Each row below holds a small network's activations on one record, seen along a few directions.
Each row is followed by the record's values for the fields Lik, Fel, Suse, Nufaf, Sofi, Neme, Rogi.
A field that a record lacks is written absent.
The largest differences between rows may come from other fields.
(in the rows, 500 means zero)
Random noise pushes rows far along 2 fixed directions. That doesn't count. These rows show it; they differ only by the noise:
[619 404 352 490 348 615 469 676 382 567 617 366 592 602 570 452 475 479
 522]
[588 414 421 474 532 529 650 622 313 613 536 414 600 539 566 490 495 475
 394]
[567 425 486 472 676 451 799 571 259 647 464 456 610 492 563 521 512 476
 286]
[629 409 371 511 347 594 479 661 382 564 599 373 601 607 569 454 477 486
 511]

[501 534 536 505 547 415 485 431 542 490 530 575 503 422 480 471 518 490
 440]  Lik is d1, Fel is c4, Suse is l4, Nufaf is absent, Sofi is absent, Neme is absent, Rogi is n1
[367 500 460 381 616 572 458 501 507 517 535 534 407 401 495 518 472 446
 514]  Lik is d3, Fel is c5, Suse is l1, Nufaf is absent, Sofi is absent, Neme is g2, Rogi is n1
[368 581 652 533 681 456 651 409 503 467 312 499 417 418 441 590 491 562
 485]  Lik is d3, Fel is c2, Suse is l1, Nufaf is absent, Sofi is absent, Neme is g1, Rogi is n2
[448 589 668 627 525 424 609 367 536 445 320 548 455 502 457 576 533 557
 475]  Lik is d2, Fel is c4, Suse is l1, Nufaf is absent, Sofi is absent, Neme is g2, Rogi is n1
[376 422 278 276 314 720 147 647 569 476 728 460 425 500 541 392 490 393
 740]  Lik is d3, Fel is c5, Suse is l4, Nufaf is absent, Sofi is absent, Neme is absent, Rogi is n2
[569 541 616 481 760 291 656 392 497 534 492 631 551 377 435 522 475 516
 306]  Lik is d1, Fel is c4, Suse is l3, Nufaf is y2, Sofi is j3, Neme is absent, Rogi is n1
[573 500 417 438 434 562 346 581 541 494 708 463 527 439 426 452 383 483
 554]  Lik is d2, Fel is c5, Suse is l1, Nufaf is absent, Sofi is absent, Neme is g1, Rogi is n2
[507 378 352 321 538 530 478 553 432 588 603 565 504 521 600 454 568 383
 429]  Lik is d1, Fel is c4, Suse is l3, Nufaf is y1, Sofi is j2, Neme is absent, Rogi is n1
[601 361 294 327 460 489 334 537 482 602 762 598 575 505 570 407 513 357
 390]  Lik is d1, Fel is c4, Suse is l3, Nufaf is y1, Sofi is j2, Neme is absent, Rogi is n1
[529 460 399 423 760 602 857 684 256 656 540 311 550 430 482 552 460 518
 378]  Lik is d2, Fel is c5, Suse is l3, Nufaf is y1, Sofi is j2, Neme is absent, Rogi is n2
[282 404 397 351 489 683 496 548 455 522 399 474 342 565 620 543 604 413
 603]  Lik is d3, Fel is c3, Suse is l3, Nufaf is y1, Sofi is j2, Neme is absent, Rogi is n1
[523 464 410 643 102 722 370 647 502 441 464 289 480 765 582 499 550 556
 749]  Lik is d2, Fel is c4, Suse is l3, Nufaf is y1, Sofi is j1, Neme is absent, Rogi is n2
[346 569 574 473 626 528 627 439 508 483 385 528 389 436 459 585 535 504
 501]  Lik is d2, Fel is c4, Suse is l1, Nufaf is absent, Sofi is absent, Neme is g2, Rogi is n1
[345 380 457 422 457 560 475 487 426 558 394 565 435 602 682 490 621 397
 502]  Lik is d3, Fel is c5, Suse is l3, Nufaf is y1, Sofi is j2, Neme is absent, Rogi is n1
[543 544 646 678 443 403 554 421 516 469 387 521 527 533 506 517 504 575
 468]  Lik is d2, Fel is c5, Suse is l3, Nufaf is y2, Sofi is j3, Neme is absent, Rogi is n1
[564 501 565 552 371 347 334 396 598 408 527 614 574 504 486 415 494 488
 521]  Lik is d3, Fel is c4, Suse is l4, Nufaf is absent, Sofi is absent, Neme is absent, Rogi is n2
[655 613 593 736 414 479 522 508 532 453 500 378 562 504 408 519 391 642
 519]  Lik is d2, Fel is c5, Suse is l1, Nufaf is absent, Sofi is absent, Neme is g1, Rogi is n2
[491 408 468 435 549 424 538 455 442 581 497 594 506 518 602 472 598 425
 367]  Lik is d1, Fel is c4, Suse is l3, Nufaf is y2, Sofi is j3, Neme is absent, Rogi is n1
[446 520 590 621 170 471 208 377 673 351 390 582 451 641 546 458 568 500
 703]  Lik is d3, Fel is c4, Suse is l4, Nufaf is absent, Sofi is absent, Neme is absent, Rogi is n1
[512 499 522 392 650 317 525 386 507 542 561 680 562 385 490 454 531 416
 327]  Lik is d1, Fel is c4, Suse is l4, Nufaf is absent, Sofi is absent, Neme is absent, Rogi is n1
[467 513 473 356 677 468 555 501 473 535 569 565 488 362 479 485 502 444
 426]  Lik is d1, Fel is c1, Suse is l4, Nufaf is absent, Sofi is absent, Neme is absent, Rogi is n2
[508 547 581 558 498 491 544 496 537 462 441 506 482 504 472 528 475 553
 527]  Lik is d2, Fel is c3, Suse is l3, Nufaf is y2, Sofi is j3, Neme is absent, Rogi is n1
[380 508 385 268 748 580 566 579 470 565 647 498 412 296 460 494 483 435
 458]  Lik is d1, Fel is c4, Suse is l4, Nufaf is absent, Sofi is absent, Neme is absent, Rogi is n2
[637 518 494 684 399 521 576 550 457 514 483 368 585 611 490 523 511 583
 487]  Lik is d1, Fel is c4, Suse is l3, Nufaf is y1, Sofi is j2, Neme is absent, Rogi is n2
[736 621 649 639 649 243 587 396 570 485 558 571 651 393 346 496 379 592
 307]  Lik is d1, Fel is c4, Suse is l1, Nufaf is absent, Sofi is absent, Neme is g2, Rogi is n2
[246 527 590 410 643 488 598 403 501 470 304 579 362 434 527 560 587 457
 527]  Lik is d3, Fel is c3, Suse is l4, Nufaf is absent, Sofi is absent, Neme is absent, Rogi is n1
[485 516 571 654 166 476 207 403 632 379 420 560 498 635 569 431 544 508
 660]  Lik is d3, Fel is c5, Suse is l4, Nufaf is absent, Sofi is absent, Neme is absent, Rogi is n1
[453 395 466 323 722 388 612 441 412 592 523 655 527 434 550 487 550 376
 314]  Lik is d3, Fel is c4, Suse is l3, Nufaf is y1, Sofi is j2, Neme is absent, Rogi is n1
[475 482 456 621 299 679 568 622 420 496 379 303 467 681 566 561 563 569
 643]  Lik is d2, Fel is c4, Suse is l3, Nufaf is y1, Sofi is j2, Neme is absent, Rogi is n2
[519 568 655 608 507 365 546 399 548 391 365 542 521 466 456 499 490 568
 521]  Lik is d3, Fel is c4, Suse is l4, Nufaf is absent, Sofi is absent, Neme is absent, Rogi is n2
[572 532 503 508 414 441 360 460 594 448 571 564 531 494 477 448 497 492
 529]  Lik is d1, Fel is c4, Suse is l4, Nufaf is absent, Sofi is absent, Neme is absent, Rogi is n1
[449 484 527 435 585 450 584 476 437 538 477 548 511 430 515 484 532 468
 430]  Lik is d2, Fel is c5, Suse is l4, Nufaf is absent, Sofi is absent, Neme is absent, Rogi is n1
[373 359 303 305 494 716 536 657 364 624 559 442 416 560 665 492 585 378
 517]  Lik is d2, Fel is c5, Suse is l3, Nufaf is y1, Sofi is j2, Neme is absent, Rogi is n1
[359 600 650 496 750 449 658 411 532 448 365 525 395 350 385 597 458 566
 501]  Lik is d3, Fel is c4, Suse is l1, Nufaf is absent, Sofi is absent, Neme is g2, Rogi is n2
[534 563 513 449 761 488 678 571 437 554 602 417 526 311 353 535 369 569
 417]  Lik is d2, Fel is c5, Suse is l1, Nufaf is absent, Sofi is absent, Neme is g1, Rogi is n2
[616 478 467 489 349 361 270 415 604 476 657 642 597 495 501 385 513 430
 458]  Lik is d1, Fel is c4, Suse is l4, Nufaf is absent, Sofi is absent, Neme is absent, Rogi is n1
[462 559 472 543 359 625 264 548 629 399 580 423 424 489 437 489 402 555
 709]  Lik is d3, Fel is c5, Suse is l1, Nufaf is absent, Sofi is absent, Neme is g2, Rogi is n2
[457 519 570 383 937 375 861 453 343 631 468 559 523 277 425 568 471 484
 224]  Lik is d2, Fel is c5, Suse is l1, Nufaf is absent, Sofi is absent, Neme is g2, Rogi is n1
[410 481 361 237 654 572 456 563 508 539 674 553 431 350 482 467 500 396
 504]  Lik is d1, Fel is c4, Suse is l4, Nufaf is absent, Sofi is absent, Neme is absent, Rogi is n1
[387 606 566 511 661 599 712 519 477 492 353 423 392 458 459 611 488 544
 510]  Lik is d2, Fel is c2, Suse is l1, Nufaf is absent, Sofi is absent, Neme is g2, Rogi is n1
[673 443 318 404 577 552 578 685 387 606 723 377 614 495 497 458 434 464
 410]  Lik is d1, Fel is c4, Suse is l3, Nufaf is y1, Sofi is j2, Neme is absent, Rogi is n2

Here are new rows. What are their fields?
[528 561 673 615 508 336 556 383 544 399 356 561 539 469 459 490 504 562
 493]  Lik is d3, Fel is c4, Suse is l4, Nufaf is absent, Sofi is absent, Neme is absent, Rogi is n2
[564 443 414 536 335 624 475 597 464 506 482 428 502 649 583 499 529 489
 556]  Lik is d2, Fel is c3, Suse is l3, Nufaf is y1, Sofi is j2, Neme is absent, Rogi is n1
[372 500 418 398 506 634 376 536 537 490 563 497 402 441 503 500 471 446
 593]  Lik is d3, Fel is c5, Suse is l1, Nufaf is absent, Sofi is absent, Neme is g2, Rogi is n1
[660 464 473 531 444 414 441 462 512 530 556 574 587 575 532 466 516 468
 410]  Lik is d1, Fel is c4, Suse is l3, Nufaf is y1, Sofi is j2, Neme is absent, Rogi is n1
[685 528 639 653 369 183 378 284 600 458 507 706 670 533 495 414 533 488
 354]  Lik is d1, Fel is c4, Suse is l4, Nufaf is absent, Sofi is absent, Neme is absent, Rogi is n1
[441 316 259 181 631 571 462 588 407 629 707 586 493 452 591 440 526 311
 407]  Lik is d3, Fel is c4, Suse is l3, Nufaf is y1, Sofi is j2, Neme is absent, Rogi is n1
[520 486 583 667 391 481 587 485 436 489 295 430 516 655 550 554 562 551
 542]  Lik is d3, Fel is c4, Suse is l3, Nufaf is y1, Sofi is j2, Neme is absent, Rogi is n2
[419 479 622 518 496 339 488 348 493 480 355 650 522 511 570 463 591 460
 439]  Lik is d3, Fel is c5, Suse is l4, Nufaf is absent, Sofi is absent, Neme is absent, Rogi is n1
[425 488 486 361 706 491 662 531 391 576 523 502 494 362 485 501 501 461
 407]  Lik is d2, Fel is c5, Suse is l4, Nufaf is absent, Sofi is absent, Neme is absent, Rogi is n2
[647 381 281 433 257 612 240 612 530 528 714 485 546 620 579 404 515 420
 557]  Lik is d1, Fel is c4, Suse is l3, Nufaf is y1, Sofi is j2, Neme is absent, Rogi is n1
[370 503 614 524 536 430 482 393 529 464 363 602 432 490 542 514 540 497
 506]  Lik is d3, Fel is c5, Suse is l3, Nufaf is y2, Sofi is j3, Neme is absent, Rogi is n1
[371 388 449 366 675 515 618 483 358 628 433 588 459 491 639 524 578 385
 355]  Lik is d3, Fel is c5, Suse is l3, Nufaf is y1, Sofi is j2, Neme is absent, Rogi is n1
[614 391 596 627 381 295 568 377 397 569 354 618 645 663 647 458 620 462
 313]  Lik is d2, Fel is c5, Suse is l3, Nufaf is y1, Sofi is j2, Neme is absent, Rogi is n1
[366 457 500 461 506 576 609 485 439 539 368 517 411 591 585 562 616 443
 492]  Lik is d2, Fel is c4, Suse is l3, Nufaf is y1, Sofi is j2, Neme is absent, Rogi is n1
[276 399 449 389 381 623 410 500 504 480 360 525 350 623 650 514 638 414
 645]  Lik is d3, Fel is c3, Suse is l3, Nufaf is y1, Sofi is j2, Neme is absent, Rogi is n1
[429 530 457 454 417 632 431 571 549 435 502 454 418 509 500 502 493 505
 659]  Lik is d2, Fel is c3, Suse is l4, Nufaf is absent, Sofi is absent, Neme is absent, Rogi is n1
[606 401 429 524 288 515 380 520 476 534 549 524 587 646 588 439 531 445
 479]  Lik is d2, Fel is c5, Suse is l3, Nufaf is y1, Sofi is j2, Neme is absent, Rogi is n1
[430 356 558 459 559 335 588 370 370 590 337 679 551 583 676 471 653 388
 320]  Lik is d3, Fel is c5, Suse is l3, Nufaf is y1, Sofi is j2, Neme is absent, Rogi is n1
[649 391 462 561 287 382 323 426 526 490 542 605 620 636 587 413 541 435
 452]  Lik is d3, Fel is c4, Suse is l3, Nufaf is y1, Sofi is j2, Neme is absent, Rogi is n1
[570 550 568 564 478 391 420 385 601 470 529 591 523 480 437 497 500 518
 447]  Lik is d1, Fel is c4, Suse is l1, Nufaf is absent, Sofi is absent, Neme is g2, Rogi is n1
